These are the activations of a small network on made-up records, seen along a few directions, one row for each record.
After each row come some of the record's fields: W, N, B, K, H, Z.
Not every record has every field; a missing one is left out.
Other fields move the rows too, some of them a lot.
In the rows, 500 means zero.
Strong random noise was added to every row along 3 fixed directions; ignore it. To show where, here is one row again and again, with new noise each time:
[335 486 448 324 638 185 650 485 450 653 696 298 659 327 394 500 327 519
 441 571 390]
[354 423 362 397 640 147 515 530 426 734 659 369 655 403 464 420 298 514
 432 600 493]
[481 557 362 530 413 360 463 458 489 598 545 547 566 423 451 473 368 462
 457 508 522]
[520 638 435 422 459 473 719 315 478 470 691 383 580 327 440 697 402 564
 516 531 384]
[252 585 586 328 481 183 616 564 563 577 526 416 617 265 195 383 384 346
 377 415 316]

[465 355 481 523 511 439 491 519 529 494 657 420 461 410 455 522 436 494
 506 491 449]	W=w2 N=n4 B=b1 K=k1 H=h1 Z=z1
[431 443 513 423 647 382 736 459 475 477 651 274 573 422 474 577 487 570
 537 479 389]	W=w1 N=n3 B=b2 K=k2 H=h1 Z=z2
[540 344 393 550 517 412 379 536 499 601 533 478 461 507 561 497 451 540
 449 528 587]	W=w2 N=n4 B=b1 K=k1 H=h1 Z=z2
[588 262 485 317 787 532 606 438 322 510 854 198 478 518 705 769 547 769
 703 700 475]	W=w2 K=k1 Z=z2
[581 454 433 624 581 500 601 465 616 375 580 475 469 621 593 629 477 549
 480 508 560]	W=w1 N=n1 B=b2 K=k2 H=h1 Z=z1
[468 662 582 415 634 679 742 463 430 383 473 391 614 570 563 599 511 587
 534 540 451]	W=w1 N=n2 B=b2 K=k2 H=h1 Z=z2
[291 406 587 330 614 184 486 624 497 653 590 346 519 364 346 323 447 428
 437 466 400]	W=w2 N=n3 B=b1 K=k1 H=h1 Z=z2
[557 528 420 549 518 500 637 409 478 481 636 453 516 539 574 542 437 597
 547 537 491]	W=w1 N=n3 B=b1 K=k2 H=h1 Z=z2
[425 452 465 581 575 414 640 550 591 447 460 483 522 584 484 485 451 458
 399 467 480]	W=w1 N=n2 B=b2 K=k2 H=h1 Z=z2
[489 642 541 491 383 609 364 585 511 521 272 678 511 578 457 359 615 428
 506 456 529]	W=w2 K=k1 Z=z2
[444 323 687 382 814 436 561 601 483 464 622 268 422 498 466 543 588 525
 544 531 440]	W=w2 N=n1 B=b2 K=k1 H=h1 Z=z1
[497 669 511 566 423 601 603 436 597 402 414 589 470 486 456 614 500 459
 463 464 489]	W=w2 N=n5 B=b2 K=k1 H=h1 Z=z2
[529 416 525 439 613 595 333 653 424 510 345 503 507 733 614 340 646 510
 550 596 658]	W=w2 K=k1 Z=z2
[532 362 411 500 643 481 347 567 375 588 517 506 513 713 690 439 554 604
 542 608 636]	W=w1 K=k2 Z=z2
[630 326 468 560 534 501 333 475 453 518 635 475 408 528 597 558 495 557
 584 525 536]	W=w1 N=n3 B=b1 K=k2 H=h1 Z=z1
[497 493 537 486 387 391 341 553 500 629 421 587 494 330 382 350 517 424
 488 429 489]	W=w2 N=n3 B=b4 K=k1 H=h1 Z=z1
[495 498 524 560 511 540 324 621 487 537 300 596 440 645 539 329 536 369
 478 501 638]	W=w2 N=n5 B=b2 K=k1 H=h1 Z=z2
[603 429 357 711 359 428 227 545 504 720 385 776 475 575 549 311 389 459
 423 491 682]	W=w1 N=n4 B=b1 K=k1 H=h1 Z=z1
[431 287 506 483 591 198 310 658 471 704 553 453 520 460 487 312 446 407
 416 510 522]	W=w1 N=n1 B=b4 K=k2 H=h1 Z=z1
[467 465 346 535 454 369 509 476 541 552 510 560 539 431 513 441 374 483
 427 517 537]	W=w2 N=n2 B=b1 K=k1 H=h2 Z=z1
[420 548 414 594 579 448 467 587 496 554 420 564 555 588 555 415 453 477
 467 532 566]	W=w2 N=n5 B=b2 K=k2 H=h1 Z=z2
[586 463 643 457 309 556 332 453 473 473 470 500 410 314 386 482 589 432
 590 411 413]	W=w1 N=n3 B=b4 K=k2 H=h1 Z=z1
[365 356 533 387 750 340 546 633 487 558 592 373 616 620 512 438 505 567
 400 570 512]	W=w1 K=k2 Z=z1
[652 601 523 596 343 663 488 354 480 412 513 593 404 445 555 631 547 490
 536 444 476]	W=w1 N=n5 B=b1 K=k2 H=h1 Z=z1
[434 530 521 430 497 481 560 537 454 558 473 510 571 526 480 400 538 493
 527 503 458]	W=w2 K=k2 Z=z2
[262 431 601 258 725 239 660 596 487 650 516 294 660 357 360 427 424 475
 355 565 387]	W=w2 N=n2 B=b1 K=k1 H=h1 Z=z1
[658 286 302 618 722 510 514 475 452 568 680 417 487 751 802 642 355 695
 539 666 629]	W=w1 N=n4 B=b2 K=k2 H=h1 Z=z2
[476 482 475 363 506 368 511 503 401 605 546 402 565 365 460 369 475 492
 533 519 463]	W=w2 N=n3 B=b4 K=k1 H=h2 Z=z2
[482 541 486 420 578 482 686 465 495 548 592 450 639 589 587 566 436 614
 515 596 474]	W=w1 K=k2 Z=z2
[401 246 532 385 671 280 463 543 390 616 740 243 481 403 507 477 429 582
 521 555 424]	W=w1 N=n4 B=b1 K=k2 H=h1 Z=z2
[244 614 837 218 519 430 685 645 598 418 409 415 524 341 180 402 650 365
 452 354 239]	W=w2 K=k1 Z=z2
[675 521 482 562 494 783 425 519 469 381 413 608 450 739 698 568 639 590
 606 543 599]	W=w2 K=k2 Z=z2
[550 518 384 669 419 616 480 442 566 462 480 633 422 553 553 531 464 472
 455 474 566]	W=w2 N=n2 B=b2 K=k1 H=h1 Z=z1
[477 495 364 467 688 493 660 421 463 563 630 416 611 527 611 614 369 633
 434 626 544]	W=w2 N=n2 B=b2 K=k1 H=h2 Z=z1
[595 483 339 606 427 547 477 436 490 530 513 561 549 528 546 513 412 525
 473 536 557]	W=w2 N=n4 B=b1 K=k2 H=h2 Z=z1
[555 325 469 587 512 529 325 571 525 486 553 595 418 653 588 501 529 524
 520 530 615]	W=w1 K=k1 Z=z1
[547 557 598 573 411 642 496 508 605 360 362 603 434 542 507 552 549 397
 474 411 544]	W=w1 N=n5 B=b2 K=k1 H=h1 Z=z1
[435 625 606 362 451 488 512 443 437 612 377 474 638 361 409 430 498 522
 475 490 453]	W=w1 N=n4 B=b1 K=k2 H=h1 Z=z1
[388 280 576 562 547 235 383 663 601 536 634 469 431 482 371 384 417 341
 403 421 451]	W=w1 N=n1 B=b1 K=k2 H=h1 Z=z1
[390 560 500 500 454 386 409 591 454 686 327 590 604 487 437 273 434 442
 456 498 540]	W=w1 N=n4 B=b1 K=k2 H=h1 Z=z2
[437 660 527 612 329 519 484 560 659 460 249 707 477 505 353 410 472 370
 388 392 513]	W=w1 N=n2 B=b2 K=k1 H=h1 Z=z2
[614 442 322 555 462 536 397 398 442 610 562 507 455 534 596 534 419 540
 505 540 561]	W=w2 N=n4 B=b2 K=k1 H=h2 Z=z2
[556 556 441 453 599 467 721 403 415 485 664 389 596 475 572 609 427 592
 565 567 445]	W=w1 N=n1 B=b1 K=k2 H=h2 Z=z2

Here are new rows. What are their fields?
[410 663 475 594 402 521 465 579 540 488 211 738 539 600 421 319 449 371
 444 459 610]	W=w1 N=n2 B=b2 K=k1 H=h2 Z=z2
[565 550 458 482 501 602 505 491 477 530 484 562 537 571 580 573 548 597
 532 556 568]	W=w2 K=k1 Z=z2
[371 600 671 325 490 364 652 569 538 500 540 367 553 278 263 447 503 420
 482 399 320]	W=w2 N=n3 B=b1 K=k1 H=h1 Z=z2
[673 417 370 582 531 492 477 335 433 528 708 419 442 498 676 725 472 641
 572 592 549]	W=w1 N=n1 B=b1 K=k2 H=h1 Z=z2
[485 430 370 506 484 423 328 523 392 702 534 478 547 460 532 390 388 520
 532 573 552]	W=w2 N=n4 B=b1 K=k1 H=h1 Z=z2
[383 475 621 546 577 459 578 672 668 358 366 555 476 632 403 385 474 381
 379 422 462]	W=w1 N=n2 B=b2 K=k2 H=h1 Z=z1
[375 471 634 455 423 441 364 699 574 506 329 612 443 518 347 300 624 337
 446 372 478]	W=w2 K=k1 Z=z2
[429 517 498 529 527 479 470 697 605 531 396 665 599 685 499 375 454 423
 385 478 583]	W=w2 K=k1 Z=z1
[355 684 619 447 456 509 564 555 590 412 205 556 552 485 316 407 561 412
 428 439 443]	W=w1 N=n2 B=b2 K=k2 H=h1 Z=z2
[497 450 534 429 524 567 483 554 532 491 435 523 544 606 558 441 578 496
 492 525 564]	W=w2 K=k1 Z=z1
[454 619 622 317 705 651 765 443 469 448 470 360 599 487 557 592 512 605
 558 603 408]	W=w2 N=n2 B=b2 K=k1 H=h1 Z=z1
[260 503 577 340 644 289 719 556 533 588 534 383 629 361 349 427 392 445
 395 537 347]	W=w2 N=n2 B=b1 K=k1 H=h1 Z=z1
[371 665 587 458 470 582 531 553 564 407 226 554 558 528 433 404 558 428
 479 462 469]	W=w2 N=n2 B=b2 K=k2 H=h1 Z=z2
[632 433 374 593 449 552 514 344 520 447 613 491 450 502 648 629 472 626
 520 514 525]	W=w1 N=n4 B=b1 K=k2 H=h1 Z=z1
[601 562 307 546 458 585 386 400 402 667 431 561 553 546 679 482 449 594
 532 557 644]	W=w2 N=n4 B=b2 K=k1 H=h1 Z=z2
[516 604 518 431 459 633 370 547 441 511 314 609 553 620 587 424 607 519
 562 515 569]	W=w2 K=k2 Z=z2
[504 604 533 461 315 632 332 510 479 503 314 666 475 520 516 411 621 440
 583 450 558]	W=w2 K=k1 Z=z2
[531 512 571 342 594 582 603 524 434 427 506 427 503 559 537 522 644 550
 583 525 465]	W=w2 K=k1 Z=z2
[532 334 344 607 544 430 372 499 409 575 671 460 424 500 639 512 414 558
 563 615 613]	W=w2 N=n5 B=b1 K=k1 H=h1 Z=z2
[565 638 557 539 416 666 667 424 581 304 528 461 461 458 413 663 563 495
 533 387 395]	W=w2 N=n3 B=b2 K=k2 H=h1 Z=z2
[379 502 453 646 533 375 438 680 598 525 350 639 511 603 463 342 441 382
 406 459 553]	W=w2 N=n5 B=b2 K=k2 H=h1 Z=z2
